M =
[[127 113 138 134 137 132 141 133 128 138 108 138 128]
 [135 113 144 123 123 115 122 126 130 135 123 132 114]
 [132 116 144 127 127 121 123 126 128 133 117 138 120]
 [122 115 135 139 138 133 142 130 143 138 109 134 116]
 [113 127 138 147 139 141 130 125 153 129 104 143 110]
 [122 119 140 137 133 130 130 126 142 133 112 138 112]
 [126 118 143 132 129 125 125 126 137 133 116 137 114]
 [123 112 134 137 137 131 145 131 142 140 111 132 115]]
Indices start at 0.
Read off the entry just right of the smallest entry.
143
Read off the bottom-right entry.
115
The entry directly above the largest entry -> 143
Read off the entry at row 1, column 0.
135
The top-right entry is 128
The entry in row 0 and column 1: 113
Read off the entry in row 0 and column 0.
127
Read off the entry in row 0 and column 2.
138
The entry directly above 120: 114
Read off the entry in the bottom-left corner.
123
The top entry of the column that holds the smallest entry is 108
Read off the entry at row 2, column 2.
144
The entry in row 1 and column 2 -> 144
The entry directly below the smallest entry -> 112
The entry at row 2, column 0 is 132
Read off the bottom entry of the column that holds the largest entry.
142
Read off the entry just left of the largest entry.
125
The maximum: 153
The entry just left of 119 is 122
Read off the entry just right of 111.
132
Read off the entry directly above 119.
127
The top entry of the column that holds the largest entry -> 128
Read off the entry just left of 118.
126
The entry in row 1 and column 1 is 113
The entry in row 2 and column 1 -> 116

Read these off the array that follows. Rows and columns are numbered from 0.
1) The entry at row 1, column 0?
2) The entry in row 0 and column 0?
3) The top entry of the column that holds the smallest entry?
4) The entry in row 0 and column 2?
5) The entry just left of the largest entry?
6) The entry just left of the smallest entry?
7) The entry in the bottom-right corner?
[[138 127 126 116 150 127 130 126 144 119 131]
 [129 133 121 132 129 125 117 128 115 118 125]
 [124 129 126 129 120 132 135 121 142 125 127]
 [124 131 123 132 124 126 123 116 130 127 124]
 [122 131 125 121 154 125 112 133 141 133 125]
 [124 121 138 124 133 131 127 133 143 122 128]
 [129 131 133 120 153 128 141 124 132 132 131]
 [131 135 127 131 118 130 121 131 138 125 122]
 [128 124 122 132 116 122 138 135 139 129 130]
 [138 127 134 128 141 127 127 132 114 134 135]
 [126 124 136 126 142 133 125 122 125 127 124]
 [128 137 116 128  98 134 128 125 128 126 125]]
1) 129
2) 138
3) 150
4) 126
5) 121
6) 128
7) 125

x =
[[128 130 134 128 127 127 132 151 143 129 129 128 128 127 128]
 [129 133 153 144 130 129 128 130 127 128 129 126 128 127 130]
 [126 133 135 154 144 129 129 127 130 130 127 128 127 128 129]
 [127 126 129 127 128 142 154 139 130 127 128 129 130 125 130]
 [129 129 123 127 128 128 128 126 129 129 130 134 151 145 132]]
Counting starts at 0.
What is the entry at row 2, column 0?
Answer: 126
What is the centre entry?
Answer: 127
The entry at row 1, column 0 -> 129
What is the entry at row 0, column 0?
Answer: 128
The bottom-left entry -> 129
What is the entry in row 0 and column 1?
Answer: 130
What is the entry at row 1, column 1?
Answer: 133
What is the top entry of the column that holds the smallest entry?
Answer: 134
The entry in the bottom-right corner -> 132
The entry at row 2, column 1: 133
The entry in the top-right corner is 128
What is the entry at row 1, column 2?
Answer: 153
What is the entry directly below the centre entry?
Answer: 139
The entry just right of the centre entry: 130
What is the entry directly above the centre entry?
Answer: 130
The entry just right of the smallest entry is 127
The entry just left of the smallest entry is 129
